M =
array([[25,  6, 27, 46, 50, 64, 89, 41, 75, 74, 89, 88, 56, 67, 64],
       [27, 22, 41, 59, 64, 74, 89, 27, 68, 51, 80, 84, 52, 66, 64],
       [25,  6, 27, 46, 49, 62, 85, 25, 67, 50, 80, 84, 54, 70, 70],
       [26,  8, 31, 52, 63, 85, 98, 40, 70, 53, 81, 84, 51, 66, 64]])
Indices start at 0.
The top-right entry -> 64
What is the entry at row 2, column 0?
A: 25
The entry in row 0 and column 2 is 27
The entry in row 0 and column 0 -> 25
The entry at row 1, column 0 -> 27
The bottom entry of the column that holds the largest entry -> 98
The entry just right of 88: 56
What is the entry directly above the largest entry?
A: 85
What is the bottom-right entry?
A: 64
The entry at row 1, column 2 -> 41
The entry in row 0 and column 1: 6
What is the entry directly below 54?
A: 51
The entry at row 1, column 1 is 22
What is the entry directly above 8?
A: 6
What is the entry in the bottom-left corner?
A: 26

arr =
[[-14  21  49  18  -5   7  12   5 -10  33  -9]
 [-39  11  10  45  -9  23 -21 -20 -12  -8   1]
 [ 23 -18  14 -15  37 -35  42  38  21  37  30]
 [ 12  24  35   0   3  -4  24  15  -1  35  -2]
 [-15  30  23  28 -20  21 -19 -13 -15  -2 -20]
 [ 34  17  30 -19  -7  -9  33  24   1  36 -10]
 [  3 -26  -4   7  44 -31  35  46  35  30  34]
 [ 21  39  28 -11 -31  29   3 -13 -18  -2 -26]
 [ -9  11  32  13  20 -12  25  18   4  39   2]]
Indices start at 0.
The entry at row 1, column 0: -39
The entry at row 0, column 1?
Answer: 21
The top-left entry?
Answer: -14
The entry in the bottom-left corner?
Answer: -9
The centre entry?
Answer: 21
The entry directly below 36: 30
The entry directly above the centre entry?
Answer: -4
The maximum is 49
The entry just right of the largest entry?
Answer: 18
The entry in the top-right corner: -9
The entry at row 2, column 0: 23
The entry in the bottom-right corner -> 2
The entry directly below 29?
Answer: -12
The bottom entry of the column that holds the largest entry is 32
The entry directly below 14: 35
The entry at row 2, column 2: 14
The entry just right of the smallest entry?
Answer: 11
The entry just left of the centre entry: -20
The entry directly above 17 -> 30
The entry just right of the centre entry: -19

[[-112.77   32.91  125.81   -0.05   -1.63  -50.29  214.05  140.04 -106.68]
 [-153.02   32.15  112.04    4.61   -7.81  -91.74  234.25  143.96 -104.30]
 [-149.74   74.06  116.31   -4.37  -25.94 -127.10  235.82  157.69 -107.09]
 [-153.71   45.98  133.83   -3.35  -12.65  -95.90  214.92  142.38 -121.78]
 [-161.82   43.79  124.47   -4.71  -25.41  -93.40  219.91  159.76 -122.93]
 [-119.95   30.92  120.26   12.17  -12.10  -77.34  225.08  142.08  -99.39]
 [-130.78   38.11  141.54    7.55   -4.03  -82.14  229.88  137.71 -112.20]
 [-167.41   58.98  133.75   15.05  -34.59  -90.36  243.35  133.25
  -113.00]]
Report the entry just left of 142.38.
Answer: 214.92
Report the entry just right of the largest entry.
Answer: 133.25
Report the 4th entry in reading order.
Answer: -0.05
Report the entry just left of -121.78.
Answer: 142.38
The entry just left of 124.47 is 43.79
Report the second entry in reading order.
Answer: 32.91
The entry just right of -4.71 -> -25.41
The 2nd largest entry: 235.82
The 2nd smallest entry: -161.82
Report the entry just left of -107.09.
Answer: 157.69
Report the first entry in reading order.
Answer: -112.77
The entry just right of 12.17 -> -12.10
Report the entry just right of 58.98.
Answer: 133.75
The entry just right of -4.03 is -82.14

B =
[[  5   1  15  37  15   2 -14  -5   3  44  14 -18]
 [-23  -1   6 -30 -10 -11   4   2   7  15  37  16]
 [-16  -5 -29 -24  -5  -9  -3 -22  11  32  26   0]
 [  2  -1   4  24  11   0 -12 -10   5  41  14 -15]
 [  8  22  -5  -3 -12 -19   8 -25  16  19 -11 -22]
 [-12 -29   4   6  14  24 -15  26 -18 -11  19  28]
 [  7  10  -3   1 -19  -9 -10 -30  12  42  -3  -3]]
Rows and columns are numbered from 0.
The top entry of the column that holds the largest entry: 44
Read off the entry just right of -23.
Answer: -1
The bottom entry of the column that holds the largest entry is 42
Read off the entry at row 2, column 0.
Answer: -16
The entry at row 1, column 0 -> -23
Read off the entry in the top-right corner.
Answer: -18
Read off the entry in the bottom-right corner.
Answer: -3
Read off the entry in row 0 and column 0.
Answer: 5
The entry in row 0 and column 2 -> 15
The entry at row 0, column 1 -> 1
The bottom-left entry is 7
Read off the entry directly below the largest entry.
Answer: 15
Read off the entry just right of 44.
Answer: 14
The entry directly below 32 -> 41
Read off the entry just left of 3.
Answer: -5
